A small network was shown many inputs. Here are its activations along a few directions, one row for each input.
In each table, some parts of the input vary, and every possible input appears once, in random order.
A made-up example of a description, with smaller parts first: one of 2 separate values, together with either a single point or one of 9 places around a ring or (one of 5 places around a ring, together with one of 6 places along a line).
Shared parts are said once, and a part with two or three values counts as separate values.

Other details of the inputs vary at random and push rows far along two fixed directions, the same in every table; ignore that.

A family of inputs:
row 1: 0.689; 0.526; 5.980; -1.294; 8.004; 3.097; -2.118; 0.796; 0.663; 5.517; -1.452; 0.854
row 2: 5.194; 1.300; 7.282; 0.603; 2.954; 1.459; -0.652; 1.551; 0.253; -0.221; -3.121; 2.190
row 3: -4.959; 2.142; -7.074; -2.108; -0.116; -1.596; 2.063; -0.047; -0.775; -3.708; 6.268; -2.350
row 4: 1.028; 1.207; 7.230; 2.193; 7.478; 3.525; -2.098; -1.671; 1.115; 1.748; 0.563; -0.741
row 5: 1.177; 0.357; -1.472; -4.937; -6.170; -2.043; -2.731; -1.151; -2.745; 3.111; -4.114; -3.093
row 6: 0.467; -1.059; -0.560; -0.904; -7.096; -0.752; -1.789; -4.183; -0.804; -0.851; -2.814; -4.901
row 7: 3.410; -1.010; 7.174; 3.908; 1.706; 4.239; -0.556; 1.833; 2.164; -1.129; -1.912; 1.680
row 8: 1.582; -0.348; -4.342; 5.519; 4.473; -4.468; 4.473; 3.468; 0.508; -3.913; 4.477; 5.221
row 9: 2.603; 2.042; 7.975; -2.813; 5.528; 4.400; 0.472; 1.998; -0.076; 0.242; 1.560; -0.443
row 10: -1.109; -0.230; 0.026; -0.857; -7.095; -0.383; -2.415; -3.648; -0.159; -1.341; -3.090; -4.050
row 11: 7.773; -0.103; 6.891; 0.265; 2.638; -0.041; 0.097; 0.333; -1.075; 0.703; -2.105; 1.181
row 12: 7.601; -1.329; 7.363; 1.962; 2.184; 0.468; -0.747; -0.384; -0.811; -0.325; -0.882; 0.710
row 13: 4.599; -0.627; 6.068; -0.866; 3.145; 1.555; -1.361; 3.615; -0.016; 2.471; -3.978; 3.015
row 14: -4.689; 1.104; 0.467; -4.054; -4.172; 3.584; -1.550; -2.620; 0.263; -1.375; 1.123; -6.263
row 15: -2.008; -2.529; -0.565; -1.332; -7.883; 0.681; -2.040; -3.023; -0.459; 1.631; -3.481; -2.641
row 16: 4.439; 1.836; 6.688; 1.157; 3.275; 3.041; -0.771; 2.619; 0.303; -0.741; -3.293; 2.434
row 17: -1.724; 2.361; -5.097; 3.234; 9.750; -3.418; 4.211; 1.255; 1.283; 0.471; 6.254; 3.800
row 18: -1.081; -0.448; -5.494; -1.636; 8.121; -1.581; 5.583; 5.610; -0.301; -0.236; 6.857; 4.376
row 19: -4.249; -2.667; -8.177; 1.340; -4.356; -2.998; 1.868; -0.352; 0.798; -1.214; 1.587; 2.129
row 20: 1.049; -2.247; -4.586; 6.021; 4.032; -3.640; 4.949; 2.897; 2.386; -3.850; 4.297; 4.951
row 21: 1.063; 0.586; -4.924; 5.811; 4.382; -2.962; 4.152; 4.380; 0.898; -4.050; 4.809; 5.519
row 22: -0.569; 1.097; -1.063; -4.640; -5.853; -1.547; -2.769; -0.553; -2.351; 2.659; -4.927; -2.449
row 23: -2.213; 2.530; -1.724; -3.952; -5.628; 1.022; -3.339; 1.001; -1.637; 1.851; -5.171; -1.488
row 24: -5.870; 1.762; -0.152; -1.080; -2.047; 1.891; -3.721; -5.721; 1.344; 1.514; -0.684; -5.657
row 25: -4.940; -1.985; -8.434; 1.697; -4.307; -1.385; 1.513; 0.532; 0.799; -1.600; 1.476; 2.455
row 26: 0.817; -3.452; 7.518; -1.252; 3.760; 6.602; 0.303; 1.131; 1.683; 1.873; 2.353; 0.571
row 27: -1.324; 2.023; -7.904; -0.035; -2.594; -5.852; 2.695; -0.128; -2.073; -2.351; 0.717; 0.324
row 28: -6.610; -0.452; -0.882; -1.818; -2.840; 2.890; -3.636; -5.229; 1.252; 4.351; -0.777; -4.052
row 29: -0.593; 1.652; 0.152; -1.140; -6.581; -1.256; -2.674; -2.975; -2.065; -1.273; -3.088; -4.111
row 30: -1.552; -4.038; -8.364; 1.007; -4.692; -4.529; 2.589; -1.334; -0.366; 0.036; 2.549; 0.830
Description of these inputs: one of 5 places along a line, together with either one of 2 separate values or one of 4 places along a line.
Q: Changing only the place on the line of 5 turns row 20 into row 2. The same change can be made to row 24. Which row results?
A: row 17
Q: Which other rows does row 2 become when the place on the line of 4 takes its other values? List them by row number.
A: row 11, row 16, row 27
Q: Which other rows does row 17 become when the choice among 2 separate values takes its other values? List them by row number.
A: row 9
Q: Which other rows agree with row 28 in the place on the line of 5? List them by row number.
A: row 15, row 19, row 25, row 26, row 30
Q: Which other rows does row 24 become when the choice among 2 separate values takes its other values? List them by row number.
A: row 14
